Each row below holds a small network's activations on one record, seen along a few directions.
Records have a field called SANIN. Each example row is followed by its value.
The word none means that the record has no SANIN.
Other fields move the rows too, some of them a lot.
In the rows, zero is written as 500.
Random noise pushes rows far along 6 fixed directions. That doesn't count. These rows show it; they differ only by the noise:
384,324,388,499,671,625,576,483,593,570,528,473,477,426,293,559,426,445,820
707,334,109,581,409,593,476,306,432,600,447,390,318,585,498,443,509,386,540
575,411,430,527,569,694,566,456,537,610,447,522,369,439,381,578,405,524,763
542,644,465,461,302,616,541,342,487,466,590,496,366,530,625,548,629,518,299
409,520,497,494,491,587,534,462,555,517,522,489,523,428,393,468,610,502,650
516,632,632,398,496,616,521,503,406,493,576,513,408,431,383,584,534,574,499
605,418,448,311,687,509,489,541,440,518,516,440,406,279,233,493,499,419,858
433,747,845,510,455,626,499,606,506,541,404,592,629,312,290,393,708,695,771

690,529,580,398,570,518,473,565,395,557,435,512,459,396,386,581,442,477,589
vedi
433,409,497,537,558,600,577,490,651,535,425,576,469,482,541,599,385,508,598
veme
625,566,480,413,384,467,435,453,498,459,413,464,488,409,525,318,706,459,608
fadad
556,493,411,497,467,693,571,383,493,538,573,518,276,540,539,679,412,531,443
fogo
547,363,486,422,645,524,521,512,437,497,569,520,386,427,462,581,363,463,597
none
504,758,831,736,341,726,593,507,703,557,354,724,511,493,765,500,468,826,583
rir
850,414,388,422,510,614,601,406,633,537,458,585,128,425,710,672,286,463,657
noti
671,326,322,512,649,485,478,531,336,501,550,424,296,622,446,585,286,441,441
nav
702,317,154,233,612,343,500,370,477,411,619,410,274,377,531,592,430,226,463
zopin
423,528,638,445,558,593,576,571,490,493,521,530,513,430,363,606,415,575,558
zoku
782,574,520,454,510,388,336,602,202,482,447,460,476,533,424,449,470,508,361
gami
395,543,627,462,584,434,474,583,367,468,579,507,605,590,401,655,396,484,216
mal
224,530,742,802,522,633,552,624,515,625,406,610,692,689,332,548,388,706,494
tuda
498,709,756,347,489,432,512,615,582,427,501,587,589,302,541,439,638,588,578
nos
161,548,688,474,572,541,605,550,662,451,641,608,590,552,544,673,417,575,375
zusib
477,641,671,180,530,521,610,474,605,378,724,555,357,367,643,708,493,485,382
dal
364,388,429,526,597,431,505,492,537,472,570,438,521,528,489,507,409,438,518
tilab
446,480,358,371,491,358,503,401,707,376,605,408,476,327,667,349,689,331,689
bib
832,567,410,526,324,454,386,478,387,515,296,465,431,461,594,303,630,496,455
kud

Which value of SANIN does each new row have?
902,697,609,512,336,629,426,493,358,606,272,571,340,341,454,407,621,662,677
fogo
306,432,592,407,717,486,577,630,626,469,613,530,565,408,427,607,384,496,602
nos
455,282,226,310,542,330,557,366,707,382,588,434,523,302,650,405,670,181,628
none
559,603,515,342,445,456,565,472,623,418,572,532,440,379,715,527,578,471,407
nos
378,428,619,475,687,569,566,598,610,552,397,575,569,376,349,572,411,533,792
veme
278,600,657,652,455,462,443,558,598,502,461,496,732,464,448,279,694,590,671
bib
399,529,521,272,686,364,491,547,414,339,760,409,445,430,486,550,450,436,456
rir
497,458,302,540,454,351,427,427,522,408,574,398,509,546,658,326,577,408,432
rir
467,440,563,483,678,500,482,570,526,518,527,469,497,410,371,462,418,510,787
bib
494,577,664,492,486,586,553,534,567,540,445,590,540,444,508,620,465,544,536
vedi
624,391,322,540,524,425,455,488,319,583,438,402,472,585,362,445,469,410,479
tuda
306,515,611,637,527,529,514,586,559,508,484,555,699,583,475,522,458,561,460
gami
545,601,472,360,395,453,564,360,771,378,578,519,377,315,836,461,647,431,611
bib
399,618,604,401,438,418,497,510,580,409,580,516,608,418,569,524,649,429,384
vedi
409,621,668,741,398,531,395,632,417,577,313,531,772,505,265,231,685,694,662
zoku
727,522,584,599,490,721,482,548,434,669,232,583,369,443,405,498,428,658,795
fadad
449,308,240,699,482,431,385,502,337,572,495,350,545,730,338,355,497,408,451
noti
409,370,425,701,556,517,525,547,578,545,433,492,573,592,450,422,463,506,626
nav
305,377,320,564,475,494,591,367,645,477,588,498,569,675,660,654,417,367,250
mal
